A small network was trained on invented records. Each row is its activation on one of them, seen along a few directions.
After each row come some of the record's fields: Pabi, Fasi, Nirov, Mugus.
A field that a record lacks is written missing.
The largest differences between rows may come from other fields.
In the rows, 500 means zero.
Strong random noise was added to every row along 6 fixed directions; ignore it. To show where, here is one row again and again, with new noise each time:
[460, 800, 278, 340, 590, 246, 511, 605, 859, 338, 316, 392, 476, 401, 508,
 278, 666, 674]
[396, 470, 282, 667, 373, 488, 600, 620, 495, 541, 266, 598, 487, 753, 637,
 412, 611, 460]
[420, 469, 330, 736, 653, 687, 596, 559, 536, 430, 373, 349, 463, 644, 596,
 369, 473, 610]
[417, 420, 379, 500, 532, 601, 464, 635, 692, 349, 418, 485, 521, 481, 718,
 343, 581, 587]
[430, 342, 561, 494, 583, 698, 360, 583, 665, 366, 609, 485, 491, 530, 598,
 411, 341, 470]
[672, 596, 644, 386, 627, 370, 454, 289, 470, 588, 609, 404, 403, 535, 148,
 499, 225, 374]
[609, 331, 519, 414, 331, 489, 435, 405, 477, 464, 425, 647, 435, 582, 562,
 560, 457, 391]
[657, 425, 524, 446, 537, 470, 536, 354, 381, 595, 481, 466, 493, 466, 419,
 445, 468, 450]

[577, 660, 639, 455, 312, 281, 421, 322, 446, 594, 612, 579, 366, 707, 214,
 648, 330, 320]
{Pabi: p1, Fasi: f2, Nirov: k1, Mugus: j2}
[692, 622, 487, 448, 466, 295, 595, 283, 441, 440, 291, 483, 376, 410, 434,
 610, 581, 697]
{Pabi: p2, Fasi: f2, Nirov: k2, Mugus: j1}
[551, 468, 607, 544, 883, 685, 518, 507, 343, 609, 687, 402, 582, 306, 332,
 420, 294, 468]
{Pabi: p2, Fasi: f2, Nirov: k1, Mugus: j1}
[352, 645, 502, 455, 463, 472, 359, 626, 758, 266, 506, 531, 482, 483, 526,
 525, 427, 543]
{Pabi: p1, Fasi: f1, Nirov: k1, Mugus: j1}
[438, 223, 478, 602, 441, 749, 395, 539, 466, 458, 525, 600, 396, 713, 680,
 552, 370, 389]
{Pabi: p2, Fasi: f2, Nirov: k1, Mugus: j2}
[700, 395, 374, 267, 398, 351, 559, 362, 517, 504, 310, 581, 547, 268, 619,
 480, 703, 553]
{Pabi: p1, Fasi: f1, Nirov: k2, Mugus: j2}
[458, 650, 422, 550, 563, 377, 547, 547, 487, 659, 415, 512, 455, 709, 292,
 401, 360, 397]
{Pabi: p2, Fasi: f1, Nirov: k2, Mugus: j1}
[593, 618, 403, 261, 424, 157, 441, 524, 503, 547, 445, 617, 585, 294, 407,
 506, 654, 391]
{Pabi: p3, Fasi: missing, Nirov: missing, Mugus: missing}
[383, 498, 471, 310, 421, 410, 400, 615, 597, 559, 614, 604, 594, 503, 472,
 383, 531, 360]
{Pabi: p2, Fasi: f1, Nirov: k1, Mugus: j2}
[440, 548, 492, 631, 536, 461, 619, 537, 438, 640, 457, 475, 554, 504, 485,
 418, 615, 532]
{Pabi: p1, Fasi: f2, Nirov: k2, Mugus: j1}
[456, 797, 296, 768, 631, 484, 700, 496, 566, 383, 284, 324, 375, 657, 431,
 509, 531, 682]
{Pabi: p1, Fasi: f2, Nirov: k1, Mugus: j1}
[821, 274, 612, 285, 555, 644, 492, 263, 377, 335, 495, 469, 484, 103, 687,
 570, 532, 636]
{Pabi: p2, Fasi: f2, Nirov: k1, Mugus: j1}
[482, 295, 495, 442, 355, 571, 443, 572, 503, 602, 588, 619, 519, 549, 639,
 456, 626, 385]
{Pabi: p2, Fasi: f2, Nirov: k1, Mugus: j2}
[283, 467, 438, 412, 520, 485, 432, 740, 768, 466, 597, 535, 555, 517, 653,
 314, 625, 533]
{Pabi: p2, Fasi: f2, Nirov: k2, Mugus: j2}
[365, 359, 447, 628, 416, 645, 580, 692, 440, 570, 430, 689, 562, 578, 707,
 441, 511, 413]
{Pabi: p2, Fasi: f2, Nirov: k1, Mugus: j1}
[329, 530, 587, 583, 338, 435, 446, 771, 450, 648, 696, 655, 644, 602, 458,
 494, 566, 272]
{Pabi: p1, Fasi: f2, Nirov: k1, Mugus: j1}
[488, 412, 724, 263, 295, 443, 281, 531, 660, 394, 673, 722, 584, 312, 663,
 495, 567, 454]
{Pabi: p3, Fasi: missing, Nirov: missing, Mugus: missing}
[450, 654, 403, 445, 571, 364, 493, 534, 742, 343, 322, 538, 430, 471, 556,
 452, 441, 596]
{Pabi: p1, Fasi: f2, Nirov: k2, Mugus: j1}
[438, 461, 382, 683, 508, 679, 532, 548, 543, 407, 364, 403, 453, 642, 657,
 555, 541, 636]
{Pabi: p2, Fasi: f1, Nirov: k2, Mugus: j2}
[346, 828, 498, 599, 687, 463, 537, 477, 791, 372, 485, 355, 378, 638, 410,
 410, 362, 674]
{Pabi: p1, Fasi: f2, Nirov: k2, Mugus: j2}
[478, 490, 326, 551, 359, 443, 544, 597, 468, 534, 377, 515, 551, 567, 588,
 539, 678, 537]
{Pabi: p2, Fasi: f1, Nirov: k2, Mugus: j2}
[389, 673, 339, 584, 319, 357, 512, 509, 626, 399, 250, 666, 399, 713, 544,
 597, 461, 475]
{Pabi: p3, Fasi: missing, Nirov: missing, Mugus: missing}
[537, 418, 588, 522, 503, 616, 432, 463, 499, 517, 656, 402, 416, 581, 499,
 508, 440, 471]
{Pabi: p2, Fasi: f2, Nirov: k1, Mugus: j2}
[494, 322, 469, 436, 510, 674, 405, 494, 555, 370, 565, 457, 454, 563, 547,
 540, 468, 452]
{Pabi: p2, Fasi: f1, Nirov: k1, Mugus: j2}
[554, 481, 464, 524, 226, 454, 467, 473, 448, 467, 319, 689, 419, 745, 583,
 753, 490, 413]
{Pabi: p2, Fasi: f1, Nirov: k2, Mugus: j2}
[542, 589, 710, 477, 480, 459, 498, 462, 499, 465, 500, 469, 498, 333, 573,
 561, 520, 640]
{Pabi: p2, Fasi: f2, Nirov: k2, Mugus: j1}
[369, 547, 298, 647, 491, 636, 530, 601, 658, 263, 385, 314, 395, 746, 632,
 498, 585, 641]
{Pabi: p2, Fasi: f1, Nirov: k1, Mugus: j2}
[550, 415, 665, 488, 510, 594, 397, 346, 513, 444, 612, 504, 364, 609, 397,
 687, 247, 381]
{Pabi: p1, Fasi: f2, Nirov: k2, Mugus: j2}
[675, 372, 489, 280, 310, 433, 429, 383, 522, 407, 428, 573, 507, 327, 622,
 641, 612, 556]
{Pabi: p2, Fasi: f1, Nirov: k2, Mugus: j2}
[404, 631, 448, 410, 368, 335, 437, 482, 637, 520, 540, 510, 399, 767, 301,
 493, 417, 389]
{Pabi: p2, Fasi: f1, Nirov: k1, Mugus: j2}
[397, 677, 591, 626, 586, 520, 520, 531, 499, 503, 483, 441, 521, 544, 453,
 462, 412, 539]
{Pabi: p1, Fasi: f1, Nirov: k1, Mugus: j1}
[412, 405, 491, 455, 546, 625, 358, 709, 518, 327, 592, 548, 603, 402, 531,
 617, 432, 439]
{Pabi: p2, Fasi: f1, Nirov: k1, Mugus: j1}
[420, 486, 443, 661, 757, 635, 495, 504, 474, 515, 573, 403, 446, 625, 340,
 544, 176, 402]
{Pabi: p1, Fasi: f2, Nirov: k2, Mugus: j2}
[397, 367, 481, 661, 494, 726, 501, 706, 371, 440, 604, 421, 637, 467, 575,
 564, 594, 519]
{Pabi: p2, Fasi: f1, Nirov: k1, Mugus: j1}
[442, 382, 653, 506, 325, 546, 438, 475, 507, 601, 532, 739, 518, 678, 583,
 509, 366, 341]
{Pabi: p1, Fasi: f1, Nirov: k2, Mugus: j2}
[347, 530, 299, 490, 391, 369, 585, 757, 513, 755, 483, 538, 609, 566, 596,
 242, 859, 417]
{Pabi: p2, Fasi: f2, Nirov: k1, Mugus: j2}

Here are new rows. What are their fields?
[333, 545, 694, 673, 692, 644, 519, 716, 359, 759, 799, 425, 629, 558, 365,
 352, 342, 329]
{Pabi: p2, Fasi: f2, Nirov: k1, Mugus: j1}
[438, 493, 555, 503, 404, 459, 407, 590, 501, 505, 702, 474, 542, 590, 389,
 546, 505, 357]
{Pabi: p1, Fasi: f1, Nirov: k1, Mugus: j2}
[380, 786, 339, 366, 276, 172, 493, 497, 771, 478, 336, 580, 340, 827, 362,
 463, 591, 462]
{Pabi: p2, Fasi: f1, Nirov: k1, Mugus: j2}
[805, 474, 527, 273, 488, 310, 575, 265, 283, 565, 399, 507, 552, 238, 414,
 556, 625, 484]
{Pabi: p1, Fasi: f1, Nirov: k1, Mugus: j1}
[495, 333, 571, 346, 533, 541, 427, 545, 597, 561, 632, 551, 588, 383, 522,
 327, 447, 394]
{Pabi: p1, Fasi: f1, Nirov: k2, Mugus: j1}
[654, 337, 512, 498, 500, 622, 578, 211, 354, 513, 433, 422, 453, 458, 549,
 498, 573, 585]
{Pabi: p1, Fasi: f1, Nirov: k1, Mugus: j2}
[671, 361, 492, 405, 367, 509, 539, 420, 297, 411, 324, 571, 544, 339, 653,
 664, 679, 552]
{Pabi: p2, Fasi: f1, Nirov: k1, Mugus: j1}
[610, 490, 480, 574, 564, 525, 506, 443, 302, 452, 505, 427, 524, 428, 366,
 673, 455, 473]
{Pabi: p1, Fasi: f1, Nirov: k1, Mugus: j1}
[533, 464, 608, 285, 434, 410, 462, 460, 570, 586, 514, 637, 643, 245, 642,
 365, 681, 539]
{Pabi: p1, Fasi: f1, Nirov: k2, Mugus: j2}
[374, 632, 451, 574, 601, 519, 473, 744, 539, 458, 623, 446, 564, 455, 456,
 469, 494, 486]
{Pabi: p2, Fasi: f2, Nirov: k1, Mugus: j1}
[428, 563, 440, 810, 298, 478, 659, 562, 283, 577, 298, 590, 481, 666, 582,
 695, 577, 537]
{Pabi: p2, Fasi: f2, Nirov: k2, Mugus: j1}
[396, 536, 604, 360, 281, 378, 360, 553, 759, 375, 559, 565, 378, 657, 600,
 537, 504, 489]
{Pabi: p2, Fasi: f2, Nirov: k2, Mugus: j2}
[417, 530, 378, 581, 698, 569, 528, 614, 623, 450, 475, 409, 570, 449, 562,
 375, 536, 613]
{Pabi: p1, Fasi: f1, Nirov: k2, Mugus: j2}
[439, 567, 368, 496, 681, 518, 632, 614, 627, 460, 456, 316, 627, 298, 570,
 259, 683, 666]
{Pabi: p1, Fasi: f1, Nirov: k1, Mugus: j1}
[613, 411, 526, 344, 484, 546, 459, 407, 552, 461, 579, 386, 450, 347, 588,
 452, 631, 580]
{Pabi: p2, Fasi: f2, Nirov: k1, Mugus: j2}
[738, 589, 518, 491, 471, 400, 569, 225, 382, 527, 573, 296, 314, 593, 264,
 604, 491, 556]
{Pabi: p2, Fasi: f2, Nirov: k1, Mugus: j2}
[276, 363, 631, 562, 629, 786, 396, 610, 596, 452, 707, 528, 548, 491, 657,
 463, 262, 500]
{Pabi: p2, Fasi: f2, Nirov: k2, Mugus: j2}
[424, 589, 647, 505, 536, 503, 466, 502, 583, 517, 571, 558, 484, 551, 500,
 400, 332, 449]
{Pabi: p1, Fasi: f2, Nirov: k1, Mugus: j1}
